A small network was trained on invented records. Each row is its activation on one of them, seen along a few directions.
After each row come some of the record's fields: FITI, MIGE, ZODI, NINET, GEZ.
A field that a record lacks is written absent.
The largest differences between rows may come from other fields.
In the rows, 500 means zero.
Strong random noise was added to every row along 5 fixed directions; ignore it. To show where, here is one row again and again, with new noise each time:
[367 669 466 602 469 550 373 600 438 528 560 471 430 466 520 656 691 427
 473 551 440 363 537 409 530 584 478 560 588]
[420 766 433 627 589 607 475 490 366 408 502 536 520 297 691 733 568 577
 261 515 524 471 565 495 451 451 450 501 469]
[461 456 590 448 512 570 411 460 542 366 567 583 530 614 586 449 523 498
 648 783 582 457 580 558 173 707 635 304 673]
[386 352 525 504 221 372 523 779 511 637 600 452 300 472 518 486 737 350
 551 399 379 354 348 227 841 425 567 671 551]
[260 799 349 839 543 572 223 504 399 644 595 371 377 530 477 774 763 454
 480 500 373 291 595 446 638 665 417 621 534]
[378 309 551 571 410 492 507 536 559 427 515 630 449 493 754 460 621 540
 606 574 585 476 521 387 478 501 666 347 508]
[409 306 596 497 439 530 514 523 577 347 490 687 505 499 770 433 587 542
 630 661 639 505 558 420 326 539 689 265 556]

[544 325 638 402 432 480 418 533 537 505 659 380 394 625 452 321 542 462
 809 711 446 412 452 638 288 761 585 464 501] | FITI=gafin, MIGE=losu, ZODI=fafus, NINET=tani, GEZ=absent
[519 714 510 440 380 474 443 696 468 607 580 274 407 438 239 544 556 341
 455 436 287 314 355 477 680 504 378 793 607] | FITI=gafin, MIGE=biz, ZODI=absent, NINET=tani, GEZ=absent
[400 749 492 363 476 615 369 784 440 471 587 464 527 598 327 610 669 297
 499 678 470 346 552 334 410 665 411 562 833] | FITI=gafin, MIGE=losu, ZODI=tokis, NINET=gat, GEZ=zaf
[399 564 470 660 449 496 326 485 613 656 492 414 421 616 313 500 598 392
 693 447 383 338 513 496 629 616 484 603 604] | FITI=parad, MIGE=biz, ZODI=absent, NINET=tani, GEZ=absent
[416 536 489 497 313 416 439 702 571 677 376 554 436 504 319 585 735 258
 530 347 390 406 489 235 776 442 457 637 618] | FITI=parad, MIGE=biz, ZODI=absent, NINET=zud, GEZ=dal
[357 585 523 628 382 550 340 609 553 586 481 461 404 430 443 610 700 364
 643 437 369 315 542 348 630 569 473 621 587] | FITI=parad, MIGE=biz, ZODI=absent, NINET=tani, GEZ=dal
[538 670 479 583 560 500 305 320 526 630 597 272 471 685 202 479 402 461
 617 580 338 363 481 755 431 731 448 610 587] | FITI=parad, MIGE=biz, ZODI=absent, NINET=tani, GEZ=absent
[628 441 500 435 599 439 622 333 442 427 612 394 553 564 555 413 262 675
 338 571 532 626 415 719 382 437 519 427 412] | FITI=gafin, MIGE=biz, ZODI=absent, NINET=rim, GEZ=absent
[509 645 449 374 468 509 608 692 391 461 535 504 530 417 496 566 484 464
 254 479 512 485 408 361 627 373 444 604 577] | FITI=gafin, MIGE=losu, ZODI=fafus, NINET=gat, GEZ=zaf
[484 532 482 516 541 537 342 375 451 525 726 345 478 759 390 481 411 509
 596 698 431 413 514 615 343 769 536 487 677] | FITI=gafin, MIGE=losu, ZODI=tokis, NINET=gat, GEZ=dal
[692 447 706 175 320 491 695 650 624 365 517 485 487 318 495 304 321 465
 526 543 474 449 277 536 417 386 552 583 619] | FITI=gafin, MIGE=biz, ZODI=absent, NINET=tani, GEZ=absent
[658 366 562 342 478 433 519 441 578 506 565 414 474 678 367 310 342 522
 628 578 488 546 402 632 400 586 516 476 533] | FITI=gafin, MIGE=losu, ZODI=tokis, NINET=vun, GEZ=absent
[649 439 520 167 336 363 646 793 467 570 486 474 504 548 217 397 494 293
 403 382 430 554 335 331 682 368 425 672 639] | FITI=gafin, MIGE=losu, ZODI=fafus, NINET=vun, GEZ=absent
[606 355 538 486 512 436 526 282 622 507 531 468 515 648 415 292 270 564
 626 537 509 525 432 712 428 544 611 461 543] | FITI=parad, MIGE=biz, ZODI=absent, NINET=tani, GEZ=absent
[508 538 507 495 486 546 529 446 468 453 647 437 480 485 566 505 372 558
 421 543 466 444 437 531 467 501 540 546 618] | FITI=gafin, MIGE=biz, ZODI=absent, NINET=gat, GEZ=dal
[715 298 650 222 268 368 799 585 537 403 563 461 458 288 576 288 235 547
 389 410 457 525 194 499 644 241 615 637 470] | FITI=gafin, MIGE=biz, ZODI=absent, NINET=tani, GEZ=dal
[555 389 551 467 479 477 603 421 517 417 634 411 496 505 603 336 288 640
 505 571 510 476 360 645 469 470 607 483 477] | FITI=gafin, MIGE=biz, ZODI=absent, NINET=tani, GEZ=zaf
[564 763 490 489 638 691 438 290 516 273 489 575 655 488 559 510 231 637
 454 680 600 465 552 708 161 626 546 371 706] | FITI=gafin, MIGE=losu, ZODI=tokis, NINET=tani, GEZ=dal
[579 381 693 205 377 530 545 671 630 318 445 602 572 511 468 313 469 405
 685 679 565 480 469 464 256 559 595 376 698] | FITI=gafin, MIGE=losu, ZODI=tokis, NINET=tani, GEZ=absent
[404 552 467 553 685 581 473 553 352 411 392 617 597 407 674 730 741 525
 361 537 613 674 759 421 305 475 383 311 329] | FITI=parad, MIGE=losu, ZODI=tokis, NINET=rim, GEZ=absent
[599 609 501 539 599 533 575 359 346 448 690 279 480 364 612 522 299 692
 308 508 406 488 399 794 390 469 446 592 359] | FITI=gafin, MIGE=biz, ZODI=absent, NINET=tani, GEZ=absent
[502 673 517 522 585 585 551 507 546 447 221 698 596 236 593 681 589 486
 355 384 571 590 636 437 442 326 383 447 409] | FITI=parad, MIGE=biz, ZODI=absent, NINET=zud, GEZ=absent
[634 807 363 613 677 499 381 175 318 581 735 208 472 601 267 551 228 595
 324 566 356 437 418 902 432 681 446 702 517] | FITI=parad, MIGE=biz, ZODI=absent, NINET=tani, GEZ=dal
[490 835 356 479 509 499 400 618 411 661 385 528 536 514 169 739 642 256
 299 346 406 476 574 338 681 477 311 714 691] | FITI=parad, MIGE=losu, ZODI=tokis, NINET=zud, GEZ=dal
[390 417 406 818 484 453 394 350 510 660 646 320 335 593 578 463 514 632
 650 405 400 377 438 617 707 582 544 581 341] | FITI=gafin, MIGE=losu, ZODI=fafus, NINET=tani, GEZ=absent
[567 134 625 240 334 368 613 597 590 541 594 502 521 724 339 210 415 357
 698 571 488 513 404 455 498 531 653 488 680] | FITI=parad, MIGE=biz, ZODI=absent, NINET=tani, GEZ=zaf
[528 563 521 405 554 516 399 488 403 477 709 311 543 711 305 430 439 443
 550 711 418 427 505 713 248 735 507 514 694] | FITI=gafin, MIGE=biz, ZODI=absent, NINET=tani, GEZ=absent
[672 318 510 368 362 327 625 349 530 607 789 303 406 737 344 246 146 536
 474 505 376 456 204 664 625 497 638 664 691] | FITI=parad, MIGE=biz, ZODI=absent, NINET=gat, GEZ=dal
[576 743 420 533 746 614 511 217 440 345 295 710 740 425 610 674 327 649
 243 528 658 688 693 655 218 454 447 291 473] | FITI=parad, MIGE=losu, ZODI=tokis, NINET=zud, GEZ=dal
[540 348 592 377 362 372 488 584 633 645 420 503 465 620 285 398 593 317
 668 473 419 488 467 438 564 523 507 528 547] | FITI=parad, MIGE=biz, ZODI=absent, NINET=zud, GEZ=absent
[649 580 463 562 631 470 617 300 397 455 546 353 484 293 555 524 274 692
 259 402 479 603 406 726 558 337 441 619 226] | FITI=gafin, MIGE=biz, ZODI=absent, NINET=tani, GEZ=absent
[512 288 470 474 466 395 739 534 404 446 548 522 502 394 766 463 415 665
 286 402 586 640 393 405 712 238 560 472 259] | FITI=gafin, MIGE=losu, ZODI=fafus, NINET=gat, GEZ=zaf
[400 278 484 627 406 410 370 347 628 597 654 447 424 866 446 324 456 506
 760 618 474 390 456 534 544 694 708 414 681] | FITI=parad, MIGE=biz, ZODI=absent, NINET=gat, GEZ=dal
[516 630 478 404 459 532 599 596 481 359 468 624 555 381 552 519 428 487
 294 515 586 492 424 381 547 365 558 521 669] | FITI=gafin, MIGE=biz, ZODI=absent, NINET=gat, GEZ=dal

Which values does each new row have?
[669 689 565 326 599 598 504 466 521 378 401 534 585 428 438 508 364 533
 449 608 542 551 506 627 231 552 401 440 512] | FITI=gafin, MIGE=losu, ZODI=fafus, NINET=vun, GEZ=absent
[383 165 574 494 235 458 590 700 712 408 356 781 445 444 713 316 614 455
 716 408 635 462 435 152 718 351 739 384 598] | FITI=gafin, MIGE=losu, ZODI=tokis, NINET=tani, GEZ=dal
[535 508 423 516 583 459 685 484 373 413 471 516 563 357 723 584 424 686
 163 383 578 677 465 493 586 231 440 446 283] | FITI=gafin, MIGE=losu, ZODI=tokis, NINET=rim, GEZ=absent
[504 568 481 495 468 411 459 595 422 704 515 370 431 504 304 604 670 347
 450 398 336 473 498 493 620 505 362 674 435] | FITI=parad, MIGE=biz, ZODI=absent, NINET=zud, GEZ=absent
[680 213 533 452 471 365 736 401 491 496 545 467 402 405 696 323 309 711
 428 376 531 659 303 610 602 312 557 496 176] | FITI=gafin, MIGE=losu, ZODI=fafus, NINET=vun, GEZ=absent
[352 474 446 658 417 441 415 571 605 706 358 554 450 553 405 582 739 354
 598 311 432 447 577 317 752 450 452 555 509] | FITI=parad, MIGE=biz, ZODI=absent, NINET=zud, GEZ=absent
[719 851 458 383 568 525 518 406 437 586 469 430 493 377 253 644 331 438
 245 406 383 512 428 617 501 464 310 747 560] | FITI=parad, MIGE=losu, ZODI=tokis, NINET=zud, GEZ=dal
[591 455 444 631 452 435 602 277 511 526 597 376 408 407 633 428 210 728
 408 333 442 483 300 639 737 361 560 631 341] | FITI=gafin, MIGE=losu, ZODI=tokis, NINET=tani, GEZ=dal
[573 817 400 501 584 483 475 502 372 594 615 253 456 485 291 636 442 488
 240 455 362 461 405 612 602 473 307 735 502] | FITI=gafin, MIGE=biz, ZODI=absent, NINET=rim, GEZ=absent
[756 751 459 262 572 399 542 465 370 631 650 224 502 613  63 509 286 400
 234 518 328 531 336 720 495 519 313 773 602] | FITI=parad, MIGE=biz, ZODI=absent, NINET=rim, GEZ=absent
[411 675 515 555 484 609 350 556 444 449 614 427 471 493 491 562 571 455
 559 636 426 316 521 540 367 683 518 536 672] | FITI=gafin, MIGE=biz, ZODI=absent, NINET=tani, GEZ=dal
[656 622 465 461 497 371 464 397 519 763 535 287 416 604 112 498 408 385
 458 387 301 470 387 659 656 526 360 769 493] | FITI=parad, MIGE=biz, ZODI=absent, NINET=zud, GEZ=absent
[465 590 487 543 587 545 437 456 383 472 746 312 453 579 556 525 469 592
 464 704 464 414 473 664 358 656 498 506 499] | FITI=gafin, MIGE=biz, ZODI=absent, NINET=gat, GEZ=zaf
[347 567 457 609 517 558 411 559 512 478 579 484 466 572 551 536 595 499
 540 606 537 392 527 424 530 576 537 476 599] | FITI=gafin, MIGE=biz, ZODI=absent, NINET=gat, GEZ=zaf
[474 623 579 448 464 588 499 649 619 398 255 694 554 278 507 557 631 384
 531 471 566 473 572 360 458 415 476 475 564] | FITI=parad, MIGE=biz, ZODI=absent, NINET=tani, GEZ=absent
[526 830 446 497 415 502 377 559 451 630 583 303 439 494 176 594 472 340
 414 440 275 289 382 522 661 570 399 810 719] | FITI=parad, MIGE=biz, ZODI=absent, NINET=tani, GEZ=dal
[763 526 638  88 511 474 687 547 511 377 322 649 690 407 385 455 346 418
 342 555 565 689 499 563 230 389 438 424 557] | FITI=parad, MIGE=losu, ZODI=tokis, NINET=zud, GEZ=absent
